Read these off the row that follows.
1) Read off the entry just left of the centre entry.
2) Read off the entry just right of 0.07.
3) Read off the median of all entries.
4) Read off the entry just left of -0.09.
5) Read off the entry just left of -0.10.
array([-0.13, -0.10,  0.07, -0.06,  0.20, -0.19, -0.09])
1) 0.07
2) -0.06
3) -0.09
4) -0.19
5) -0.13

Questions about the table below. Counting starts at 1.
1) Which number is the entry in row 1 and column 3?
2) Which number is the entry in the top-left corner?
3) Which number is the entry in row 3 and column 1?
4) Which number is the entry just right of 16.825?
5) Which number is the entry in row 1 and column 2?
6) Which number is the entry just left of the smallest entry?
7) Which number is the entry directly above 16.713?
8) Which number is the bottom-right entry?
array([[ 180.440,   90.126,    6.500,  -67.290,  -60.367],
       [  16.825,   17.520,   15.339,   14.116,   16.713],
       [ -39.690,  162.755,  -69.968,  -33.889,    4.795],
       [  13.602,   24.561,    6.830,   19.570,   33.276],
       [ -77.675, -128.859,  117.739,  -95.430,  153.707]])
1) 6.500
2) 180.440
3) -39.690
4) 17.520
5) 90.126
6) -77.675
7) -60.367
8) 153.707

arr = [ 3.52 -1.27 -6.15  1.96 -1.51]
Find the entry just left of the centre entry.
-1.27
Find the entry at the centre.
-6.15
Find the entry just right of the centre entry.
1.96

[[-175  -85 -196  255  107 -475]
 [ 347  334 -179  496  449 -189]
 [ 614  310  122   90  373  -43]
 [-323  -41  255  943  238 -556]
 [  -5  265  322  331   38 -382]
 [ 306  210  432 -319  133 -212]
 [  97  -54  148  250  627 -326]
 [-310 -217 -396  873 -109 -549]
 [ 556  298  259   39  244  -75]
 [-164  295  173  -53  135 -469]
 [-189  213  156  -87  176 -482]]
The second-last entry, reading row by row? 176
The entry in the bottom-right corner? -482
The third entry on the diagonal from the top-right corner -> 90
The smallest entry in the last column -> -556
The first entry, reading row by row? -175
The largest entry in the first row -> 255
The top entry of the column that holds the smallest entry? -475
The entry directly above 373? 449
The first entry in the row that holds the largest entry is -323
The entry directly above 449 -> 107
The entry just left of the largest entry? 255
The entry directly above 90? 496
The bottom-left entry? -189
The entry directly below the largest entry: 331
The entry just left of the smallest entry? 238
The entry just right of -310: -217
The entry just left of -87: 156
The entry just right of 135 is -469
The entry just left of -179? 334
The third entry on the main diagonal? 122
The entry just left of -196 is -85
The entry directly above the smallest entry? -43
The entry just right of -319: 133
The entry directly above 873? 250
The entry directly below 39? -53
The entry just left of 238? 943
The entry directly above 173 is 259
The entry just left of 298? 556
The third entry from the end, reading row by row: -87
The second largest entry -> 873
